These are the activations of a small neural network, seen along a few directions. Each row is one input.
In each table, some parts of the input vary, and every possible input appears once, in random order.
A made-up example of a description, with smaller parts first: one of 6 places along a line, together with either a single point or one of 9 places along a line or (one of 2 separate values, together with one of 8 places around a ring).
Shared parts are said once, and a part with two or three values counts as separate values.

Other details of the inputs shift rows strongly along two fixed directions, in all tables alike. That doesn't count.

Table:
x1: [ -3   4  18  -5  22 -31 -34  -3  -2  -9   5   4  -3]
x2: [ -9   2  17  -6  21 -30 -33  -4  -8  -8   3  10  -1]
x3: [  8 -12   8  10 -20  -4  -4  25   5   1 -12  10  24]
x4: [ -7   2   8  -4  50 -12 -37 -23 -19   0   4 -20 -35]
x5: [  7  13  -6   1 -32  12  16  28   8  12  -5   5  -2]
x6: [ -5   1 -15  -8   7  24  22  -6   1  -7  -1  -4 -27]
x7: [  3   2   4   1 -12 -11   0   2  15 -11  -1  10  25]
x8: [ -2   7  -5  -6 -19  12  26   7  14 -12   4   6   2]
x9: [  1  -4  14   4  19 -30 -31 -14  -5   4  10  -7  16]
x10: [  0  -3 -17   4   8  24  20 -19   0   8   7 -18 -12]
x11: [ -2   2  -8 -10 -18  15  27   5  13 -16  -3  21  -1]
x12: [  1  -4  11   4  23 -27 -32 -15  -6   3   7  -5  20]
x13: [  6  -7   6   7 -18  -4  -5  36   4  -8 -10  21  13]
x14: [  7  11  15   4   9 -30 -42  16 -11  14  -4   1 -10]
x15: [  0  10   8  -2 -11 -10  -3   9  17 -15   5  12  19]
x16: [  1 -20 -15   9  10  34  14  -3 -20  22  -6 -24 -19]
x17: [ -1   0 -13   1   6  23  19 -18   2   1   1 -18 -20]
x18: [ -7   1 -14  -7  14  28  22 -14  -8  -2   1 -17 -28]
x19: [ -5 -10   6   1  48 -12 -29 -38 -30  13   5 -23 -13]
x20: [ 11   7  -7   5 -33   9  14  20  11  17  -8   1   2]
x21: [ -2  -3   1   2 -12 -11   4  -1   8   0   7  13  29]
x22: [ -6   5   7  -5 -15 -12   2   9   9 -13   4  18  18]
x23: [ -3  -5 -12  -4   6  23  23 -22  -6   0  -4 -11 -18]
x24: [ -1 -11 -12   4  -4  35  21  14 -15   5  -9 -12 -22]
x25: [ -2   5   9  -7 -13  -9   2   6   9 -16   0  20  22]
x26: [ -2   1   6   0 -15 -14   2   1  10  -8   0  14  22]
x27: [ 13   5  -1   8 -29 -10  -7  20   8  21   0   6  22]
x28: [ -2  -2 -11  -2   5  20  22 -17  -2   2   1 -18 -22]
Description of these inputs: one of 4 places along a line, together with either one of 2 separate values or one of 5 places around a ring.
The inputs of x27 and x14 match in every part but the place on the line of 4. If x9 is changed in the same way as x27 into x14, which row does it become?
Answer: x1
List by row number the other rows that have the place on the line of 4 in common with x8.
Answer: x5, x15, x18, x22, x24, x25

Table:
x29: [ -1   6 -23  -1  -2  44  35  -1   0   6  -5 -24 -46]
x30: [ -1   1  20  -1  -9 -23 -20  17  -3  -9  -4  22  20]
x31: [  7   6 -12   2 -28  10  23   9  13  14   4   5  10]
x32: [ -2   8  16  -2  41 -32 -54 -10 -27  16   3 -17 -26]
x33: [-11   8  -5 -15 -12   7  31  -9  25 -33  10  21   4]
x34: [ -2 -17  -3   8  21   6  -7 -10 -17   7  -1 -16  -6]
x35: [  6   3 -10   7 -19  14  19   6  16   8  -1  -7   6]
x36: [  8   2  14   2  -4 -19 -24  21   9 -12  -4   7  15]
x37: [  1   6  -8  -4 -20  12  21  10   3   3  -5  16 -10]
x38: [  2  -5  17   4  -3 -21 -24  24   6 -14  -4  23  25]
x39: [ 10  -6  -9   7 -17  17  21   7  11   0  -2  -7   8]
x40: [ -6 -13   0   2  26   8  -4 -21 -31  16  -2 -23 -20]
x41: [-13   1  -6 -10  41   4   2 -51  -8  -9  12 -18 -13]
x42: [  3   0   8   1 -15 -29 -19   7   3   8   0  19  32]
The inputs of x39 and x36 match in every part but one. If x34 is changed in the same way as x39 into x36, which row does it become?
Answer: x38
What is each input in this table made of?
Answer: one of 2 separate values, together with either a single point or one of 6 places around a ring
